A small network was shown many inputs. Here are its activations along a few directions, one row for each input.
In each table, some parts of the input vary, and every possible input appears once, in random order.
A made-up example of a description, with smaller parts first: ring(8) and (point or (values(2) and line(4)) or line(11)).
Shared parts are said once, and a part with two or three values counts as separate values.
In the rows, zero is written as 128.

Other details of the inputs vary at random and push rows far along two fixed directions, the same in every table; ignore that.

Table:
r1: [120 137 123 150 139  97 116 144 127 128 128]
r2: [131 202   9 116 135 157 204 160 100  71 148]
r3: [123 118 120  75 137 157 143 144  98 138 147]
r4: [ 65 105 116  70  92 111 133 131  70 157 117]
r5: [ 93 108 138 109 101  91 104 153  95 182 126]
r6: [167 125 148 125 125 153 178 124 172  99 135]
r7: [149 169  64 138 163 147 159 148 113 133 150]
r8: [119 162  81  72 166 163 153 191  82  94 126]
r9: [180 150 141 143 129  98 163 137 152 107 131]
r10: [159 132 124 144 154 140 138 118 161  74 149]
r11: [107 127 112  89 165 163 123 138  99 123 134]
r12: [105 111 181 144 126  90  76 106 123 150  90]
r13: [ 87 114 103 132 120 118  82 132  89 190 123]
r14: [173 139 127 146 147 115 166 119 148 125 151]
r15: [176 169 119 168 130 112 144 129 153 105 124]
r16: [117 182  39 108 172 144 195 160  95  56 136]
r17: [107 133  99  95 129 184 141 152 114 142 116]
r18: [161  95 174 141 105 120 124  93 167 110 148]
r19: [ 91  97 149  81  91 122 101 151  96 159 133]
r20: [142 116 175 184 142 111 125  86 182 127 100]
r21: [104 103 167 165 104 120  93  89 149 186  90]
r22: [ 93 119 140  88 101 144  82 137  92 153 103]
r23: [104  99 176 153 142 102  75  79 130 165 109]
r24: [ 59 111 119  70 126 137  84 168  72 155 119]
r25: [163 117 167 165 113 147 111  69 173 107 140]
r26: [125  92 203 106  88 113  94 104 134 137 110]
r27: [156 132 151 201  97  90 109 104 170 124 135]
r28: [167 151 117 155 107 139 141 135 162  80 154]
r29: [170 136 113 158 123 151 137 114 161  86 156]
r30: [154 109 176 162 117 107 148  98 178 144 114]
r31: [177 133 120 157 137 102 160 127 158 115 155]
r32: [124 128 112 148 159 108 115 128 128 133 131]
r33: [ 56 102 123  66 146 171 106 155  81 167  95]
Each input here is: values(3) and (point or (values(2) and ring(5))).
The inputs of r8 and r22 match in every part but the values(3) part. If r10 is changed in the same way as r8 into r22, which row does it become?
> r29
Which other rows does r21 become when the values(2) part takes its other values? List them by row number.
> r17
Which other rows does r24 become when the values(2) part takes its other values? List them by row number.
> r1

Table:
r34: [ 78  92 160 138  97 113  61  95 111 190 103]
r35: [155 174  71 129 147 117 176 169 121  99 148]
r36: [130 172  56 123 143 130 161 167 104 112 145]
r37: [174 141 154 184 133 120 141  83 189  64 133]
r38: [ 91 130  86  97 136 130 121 166  77 187 127]
r39: [161 130 156 170 138 140 129  84 178  90 125]
r40: [180 136 167 172 140 114 147  91 188  62 130]
r41: [168 140 135 194 111 107 133  92 173 116 137]
r42: [150 121 168 167 118  97 119  95 165 104 122]
r43: [163 171  75 129 154 124 182 175 127 115 149]
r44: [160 165  87 114 173 148 183 172 129  95 142]
r45: [149 139 108  73 133 166 184 170 121 101 146]
r46: [155 128 157 179 105  79 123  97 161 119 129]
r47: [158 116 163 174 125 111 121  91 172 129 129]
r48: [181 138 153 187 136 134 141  82 195  77 133]
r49: [ 72  64 192  89  73 148  67  90 111 175 101]
r50: [ 83 128 104 102 134 135 109 142  88 143 117]
r51: [160 166  69 132 162 141 180 167 127 116 154]
r52: [ 62  79 172 122 102 125  48  92 103 193  93]
r53: [ 50 114  96  69 121 115  95 181  38 226 110]
r54: [139 154  78 104 173 160 167 167 112 119 141]
r55: [116 104 175 154 102  86  90  95 138 145 113]
r56: [101 112 113  64 124 163 123 163  86 154 137]
r57: [112 112 157 168  91  88  88  87 136 151 117]
r58: [135 166  57 120 155 155 160 168 109 119 142]
r59: [127 147  94 102 160 140 155 171 106 130 132]
r60: [ 86  81 183 106  80 126  68  94 116 147 114]
r61: [152 122 165 169 115  93 119  96 165 107 124]
r62: [173 139 157 180 137 125 141  81 189  60 131]
r63: [ 58  93 130  35 110 150  92 173  52 189 117]
r64: [144 127 152 180 110 100 115  87 163 109 128]
r65: [138 152  82 101 177 165 167 164 113 114 139]
r66: [144 161  77 110 160 135 171 181 112 123 142]
r67: [122 136 100  75 119 168 161 154 108  96 140]
r68: [161 168  79 127 159 129 182 174 127 111 148]
r69: [153 128 148 186 108 109 114  87 169 126 128]
r70: [165 144  99  89 139 177 194 159 136  90 156]
r71: [140 156  90  97 175 154 171 173 113 108 135]
r72: [ 43 117  83  67 132 154  88 168  43 200 107]
r73: [156 114 166 172 128 115 121  91 172 126 127]
r74: [ 88  71 200  88  76 124  84  98 118 149 106]
r75: [158 163  75 122 172 155 179 164 128 105 149]
r76: [181 138 164 176 135 109 146  93 188  66 131]
r77: [ 58 118  82  77 127 127 100 174  44 223 119]
r78: [108 104 167 158 102 101  82  85 140 140 111]
r79: [ 93  78 193 100  82 115  73 102 116 149 113]
r80: [ 77  71 184 100  79 139  56  96 108 174 109]
r81: [157 135 147 179 123 112 129  91 172  87 130]
r82: [127 147  92 104 156 136 154 173 104 135 132]
r83: [113  99 183 145 111  98  88  91 140 135 107]
What is each input in this table made of?
> ring(5) and (values(2) or line(8))
The inputs of r63 and r80 match in every part but the ring(5) part. If r82 is changed in the same way as r63 into r80, which row does it become?
> r72
Which other rows does r69 become when the ring(5) part takes its other values? List them by row number.
> r35, r36, r38, r43
Which other rows agree with r55 in the ring(5) part? List them by row number.
> r35, r40, r42, r46, r61, r74, r76, r79, r83
A walk changes only the line(8) part. It starts at r65 and steps to r54. List the rest of the walk in order.
> r75, r73, r47, r51, r38, r77
Which other rows agree with r36 in the ring(5) part? List them by row number.
> r37, r50, r57, r60, r62, r64, r67, r78, r81
Which other rows does r49 become when the values(2) part takes its other values? List them by row number.
> r80
